Each row below holds a small network's activations on one input, seen along a few directions.
In each table, some parts of the input vary, and every possible input appears once, in random order.
Descriptions start from the smaller parts, as in this example, which fits no table here: one of 5 places around a ring, together with either a single point or one of 9 places along a line or (one of 2 separate values, together with one of 6 places along a line).
Shared parts are said once, and a part with two or three values counts as separate values.
In the rows, 128 means zero.

Other details of the inputs vary at random and push rows far along two fixed directions, the same in every table; ignore that.

Table:
R1: [163 105  95 117 129 157 150 127 101 112 150 151 159]
R2: [120 206 108  62 161 146  79 137 147 142 179 163 177]
R3: [ 91  70 179 195 140  93 174 131 142 130  93  71  63]
R4: [197  48  93 145 102 171 182 127  96 125 146 130 160]
R5: [181  88  91 132 127 154 157 117 113 141 145 140 177]
R6: [137 154 118  82 124 163 105 144 131 133 176 142 159]
R7: [184  69 101 136  83 176 173 117 112 144 157 137 146]
R8: [141  89 145 166 110 111 121  88 101 120  55  81  85]
R9: [ 87 176 167 108 138  99  49 111 131 118  77  85  88]
R10: [ 91 157 150 107 129  95  81 101 128 113  75  99  92]
R11: [127 111 132 156 128  96 109  77 115 138  59  96 102]
R12: [100 203 140  39 129 149  83 146 159 132 190 153 171]
R13: [131  70 155 165  89 105 134  85 107 136  52  63  89]
R14: [143 160 128  84 113 171 109 141 137 147 188 143 161]
R15: [171 101  89 122 129 163 152 126 115 127 152 151 177]
R16: [116 142 126 145 151 147 159 177 159 157 176 179 124]
R17: [121 107 135 147 136  96 112  92 113 110  50  93 115]
R18: [195  73  81 147 118 175 173 122 102 137 148 143 173]
R19: [138  87 152 166 102 113 118  90 105 127  57  73  85]
R20: [133  70 156 174  87 110 128  84 106 140  55  65  82]
R21: [108 119 151 211 132  45 124 153 129 121  73 101  97]
R22: [ 97 223 115  33 159 141  81 143 145 102 185 184 170]
R23: [172  74 107 192  94 125 197 186 118 121 170 148 145]
R24: [157  82 115 183 135 153 200 166 143 172 167 165 126]
R25: [ 78 128 163 177 156  87 130 147 130 126  80 120  53]
R26: [114  44 148 223 156  92 196 121 130 122  74  88  72]
R27: [ 60 216 146  78 159  82  49 106 148 106  78 117 118]
R28: [ 54 203 173  76 131  85  48 112 150 119  89  91 105]
R29: [131  82 156 163 106 112 113 102 102 134  64  59  97]
R30: [ 99 134 137 121 162 140 171 168 164 125 197 153 121]
R31: [ 94 139 152 115 118  94  91 103 127 112  67  83 100]
R32: [132 102 137 157 121 157 180 178 149 158 176 154 109]
R33: [ 59 200 171  78 152  86  30 122 141 107  84  91 101]
R34: [ 92 136 153 200 136  47 112 158 131 108  73 107  94]
R35: [151  49 128 175  97 107 158  87  93 111  43  71  97]
R36: [155 132  93 101 126 146 146 116 132 138 153 153 178]
R37: [125 197 110  71 149 154  93 134 127 115 173 171 154]
R38: [189  83  92 145 108 168 175 107  93 124 143 153 147]
R39: [147  56 112 175 147 148 232 152 129 120 176 152 124]
R40: [104 141 146 127 149  81  86  91 126 120  56  92 117]
R41: [118 159 138 139 108 113 133 199 153 131 194 156 151]
R42: [118 208 122  56 143 158  76 144 145 124 183 161 153]
R43: [ 57 207 167  72 155  82  37 116 144  98  81 101 101]
R44: [110 139 151 137 125 150 155 182 161 166 186 155 112]
R45: [161 150 101 104 138 157 122 121 130 148 162 153 169]
R46: [139 162  97  90 130 159 120 120 138 137 169 173 164]
R47: [203  65  87 160 104 173 185 104 102 141 137 146 160]
R48: [158  68 121 179 115 163 209 173 133 157 170 154 111]
R49: [158  93 117 180  93 122 178 190 130 125 175 146 147]
R50: [103 123 141 126 153 144 178 169 167 131 198 146 122]
R51: [132 147 129  80 117 158 111 142 135 137 177 138 167]
R52: [148  50 139 175  89 111 149  85  99 127  47  68  88]
R53: [105 215 108  51 145 147  87 130 140 118 183 188 152]
R54: [112 194 103  56 141 143 108 132 135 106 171 175 164]
R55: [ 65 212 151  88 170  87  36 115 123  97  82 111  98]
R56: [113 150 140 138 147 105  80  98 119 119  64  99 105]
R57: [ 59 212 161  79 145  90  36 106 145 113  88 111  86]
R58: [146 143  95  90 122 155 142 120 118 119 162 171 156]
R59: [137  62 148 163 104 104 133  95 103 114  47  65  98]
R60: [116 123 166 142 105 110  95  97 119 137  75  78  92]
R61: [130 139 112 159 124 105 155 187 125 106 171 169 143]
R62: [159  45 110 190 148 148 236 147 143 147 174 145 136]
R63: [120 197 105  60 144 141 100 122 152 144 175 173 172]
R64: [167 107  89 119 115 159 162 112 121 136 149 158 166]
R65: [196  83  91 148 112 164 171 102 111 154 144 145 164]
R66: [133 170 112  73 136 161  99 146 131 125 179 152 159]
Description of these inputs: one of 6 places along a line, together with either one of 3 separate values or one of 8 places around a ring.
The inputs of R66 and R55 match in every part but the place on the line of 6. If R8 is changed in the same way as R66 into R55, which row does it become?
> R38
The inputs of R25 and R32 match in every part but the place on the line of 6. If R53 is changed in the same way as R25 into R32, which row does it become?
> R7
Change only the place on the line of 6 in R58. List by row number the other rows that result.
> R10, R13, R52, R63, R64
Change only the place on the ring of 8 in R18. List by row number the other rows that result.
> R15, R17, R27, R46, R47, R56, R64
Change only the choice among 3 separate values in R25. List by row number the other rows that result.
> R39, R61
List by row number the other rows that have the place on the line of 6 in common with R11.
> R2, R5, R21, R24, R36, R40, R45, R62, R63, R65

Table:
R67: [ 83 126 174 118 145 107  78  97 123 120  62  74  64]
R68: [ 80 134 161 122 164 112  83  92 119 102  55  84  70]
R69: [ 52 200 152  99 155  99 110 192 164 129 199 145 103]
R70: [ 91 227 118  55 142 115  84 133 140  92 154 167 148]
R71: [116 180 126 116 165 154 162 201 168 148 245 229 171]
R72: [185 115  71  98 125 162 165 158 132 132 217 182 220]
R73: [181 124  70  93 141 176 185 143 133 125 210 180 217]
R74: [166 117 130 141 104 148 130 111 119 166 125 117 128]
R75: [ 99 217 117  66 165 150  79 107 150 138 163 169 141]
R76: [109 227 125  81 133 137  51 145 147 145 166 159 158]
R77: [177  26 120 223  97 142 232 159 136 128 156 108 100]
R78: [181  32 123 239 113 142 231 152 140 130 143 130 112]
R79: [109 117 167 137 126  93 104 106 135 138  72  66 113]
R80: [207  19  95 182 104 156 183 132  75 117 116 119 137]
R81: [153 174  92  66  85 181 129 170 138 127 232 197 208]
R82: [177  81 106 142 106 168 163  92 115 165 141 134 134]
R83: [204  30  87 182  68 130 192 117  79 112 114 130 147]
R84: [ 42 144 188 179 167  47 112 152 126 128  75  98  55]
R85: [ 98 111 143 137 157  92 116  80 131 115  63  83 108]
R86: [ 77 128 141 149 141  87 122 143 157 149  39 123  72]
R87: [ 89 142 171 141 131  96  57 129 114 108  52  68  85]
R88: [ 77 143 154 122 128  83  94  76 120  95  48  92  78]
R89: [156 174  83  54 156 201 141 165 130 114 231 200 192]
R90: [113 226 109  75 151 118  51 140 142 133 166 176 154]
R91: [187  11 107 169 101 153 207  92 111 150 124 101 150]
R92: [ 90 149 178 124  99  82  83 102 125 117  55  76  82]
R93: [102 170 139 146 160  78  73  84 112 115  41  98  85]
R94: [ 90 214 135  66 144 122  65 157 162 128 166 140 180]
R95: [170  41 121 156  72 143 189  87 101 132 105 108 117]
R96: [180  42 137 162  95 164 168 125  97 141 106  88 113]
What is each input in this table made of?
> either a single point or one of 5 places around a ring or (one of 4 separate values, together with one of 6 places around a ring)
Change only the choice among 4 separate values in R93. List by row number the other rows that result.
> R70, R73, R89
Change only the place on the ring of 6 in R75. List by row number the other rows that result.
> R74, R76, R82, R90, R93
Change only the choice among 4 separate values in R88. List by row number the other rows that result.
> R68, R75, R85

Table:
R97: [150 102 119 139 128 127 135 105 115 123 104 107 131]
R98: [142 102 131 134 111 132 133 104 122 132 103 103 132]
R99: [148  77 131 173 113 100 130  95  86 108  55  80 106]
R100: [ 87 196 135  93 156 113 100 173 165 127 175 170 145]
R101: [141  75 133 174 121 113 130  82  93 127  49  86  89]
R102: [ 94 182 144  97 146 104  70 113 138 111 102 109 123]
R103: [148 105 117 145 133 129 130 103 105 122 103 115 128]
R104: [ 87 176 150  96 147 105  72 103 141 131 103 109 117]
R105: [138  98 139 153 125 146 167 156 136 143 158 131 112]
R106: [164 101 108 134 125 144 145 113 108 124 123 127 143]
R107: [ 78 195 145  80 146 124 109 165 159 116 188 159 130]
R108: [141 109 121 158 108 116 142 124 124 127 112 127 115]
R109: [111 143 141 117 120 108  92 107 114 123  86 105 111]
R110: [180  88  98 119  91 171 171 124 110 143 167 147 171]
R111: [ 96 181 140  93 141 108  60 119 126 108  96 120 114]
R112: [113 135 138 133 146 102  96  97 121 118  83  97 112]
R113: [ 97 210 125  90 149 125  94 141 158 133 172 174 136]
R114: [101 197 129  54 130 141  78 132 150 133 162 151 152]
R115: [150  99 116 136 116 127 130 111 113 117 106 106 135]
R116: [100 175 140  86 139 127  85 109 139 138 126 129 128]
R117: [122  99 148 167 131 129 153 144 132 140 134 115  95]
R118: [151 104 118 138 115 122 133 111 106 116 111 109 139]
R119: [152  84 125 181 112 129 174 158 121 144 144 127 129]
R120: [146 104 118 131 111 136 124 111 107 124 101 118 123]
R121: [122 168 119  82 136 150 103 120 135 140 154 153 145]
R122: [ 88 160 137 124 153 106 124 147 148 115 129 137 117]
R123: [187  87  88 127 107 168 163 128 106 124 158 146 170]
R124: [138  85 138 193 107  98 147 103 114 124  62  95  88]
R125: [133 125 102 121 134 144 167 163 141 125 181 166 153]
R126: [119 103 124 162 147 115 164 135 129 125 121 130 112]
R127: [109 111 157 154 119  93  97  85 110 122  28  70  79]
R128: [136 121 129 126 119 157 156 172 144 140 193 151 134]
R129: [ 77 177 162 135 158  92  90 156 156 138 117 118  95]
R130: [183  93  91 122  99 173 165 127 101 132 163 154 165]
R131: [162  91 106 157 118 142 189 163 125 137 178 165 162]
R132: [106 202 123  59 149 145  80 131 143 129 159 160 144]
R133: [ 81 135 161 143 150 101 123 132 142 118 110 111  82]
R134: [185  90  89 133 118 175 165 119 103 134 158 157 161]
R135: [149  85 122 176 126 126 177 149 129 134 133 139 135]
R136: [142  68 137 168 108 103 128  92 105 118  53  69 106]
R137: [122 166 124  79 122 138 104 129 136 131 162 141 161]
R138: [104 199 128  61 137 129  78 135 145 120 168 146 164]
R139: [ 85 170 162 118 141 122 106 161 157 130 151 129 103]
R140: [ 92 133 152 165 157  83 119 137 140 128  94 119  97]
R141: [130 119 121 116 123 154 165 162 145 125 190 157 140]
R142: [146 102 123 132 118 136 135 103 113 138  98 114 120]
R143: [155  90  98 145 134 153 199 154 132 133 174 162 150]
R144: [126 106 137 179 136 119 148 149 134 148 126 121 109]
R145: [137 124 131 130 117 152 159 171 136 139 195 152 137]
R146: [124 154 122  95 140 137 107 116 138 131 150 136 152]
R147: [156  95  96 144 122 148 196 159 123 127 181 164 158]
R148: [ 92 185 146  93 140 114  66 113 133 117  96 120 112]
R149: [127  76 153 210 121  98 151 135 123 137  71  84  85]
R150: [142 124 118 138 123 148 154 175 145 147 184 155 148]
R151: [ 90 178 150  95 141 105  70 111 143 116 102 106 125]
R152: [158 123 108  99 106 172 147 124 130 144 167 150 167]
R153: [113 112 154 162 129  89  92  89 101 106  24  73  79]
R154: [ 65 173 167 114 150 102 100 144 157 111 124 119  91]
R155: [126 132 128 110 116 130 105 113 121 129 106 118 123]
R156: [183  84  97 125 112 168 172 119 119 139 161 139 170]
R157: [157  98 117 123 111 152 152 108 119 145 128 126 141]
R158: [167 126  97 106 113 163 140 134 108 123 167 160 167]
R159: [ 87 187 148 118 146  92  85 124 148 125 105 129  97]
R160: [138  85 136 192 103  88 145 105 105 121  66  95  90]
R161: [144  98 129 133 119 130 137 101 121 137 103 104 128]
R162: [164 127 100 109 120 164 142 130 120 123 162 152 169]
R163: [108 134 145 116 122 105  90 105 128 124  84  93 114]
R164: [119  98 143 151 133 124 164 138 135 123 129 119 100]
R165: [110 203 122  63 153 141  78 134 139 121 158 162 148]
R166: [139 126 115 135 142 139 165 164 146 141 177 170 153]
What is each input in this table made of?
> one of 5 places along a line, together with either a single point or one of 5 places around a ring or one of 8 places around a ring
The inputs of R138 and R156 match in every part but the place on the line of 5. If R109 is changed in the same way as R138 into R156, which row does it become?
> R142
The inputs of R116 and R114 match in every part but the place on the line of 5. If R113 is changed in the same way as R116 into R114, which row does it become?
> R108
Start at R144 and move only the place on the ring of 5, one step at a time. The first step leads to R117. Which rows follow, in order?
> R133, R126, R140
Change only the place on the ring of 8 in R120. List by row number the other rows that result.
> R111, R114, R115, R123, R136, R155, R163
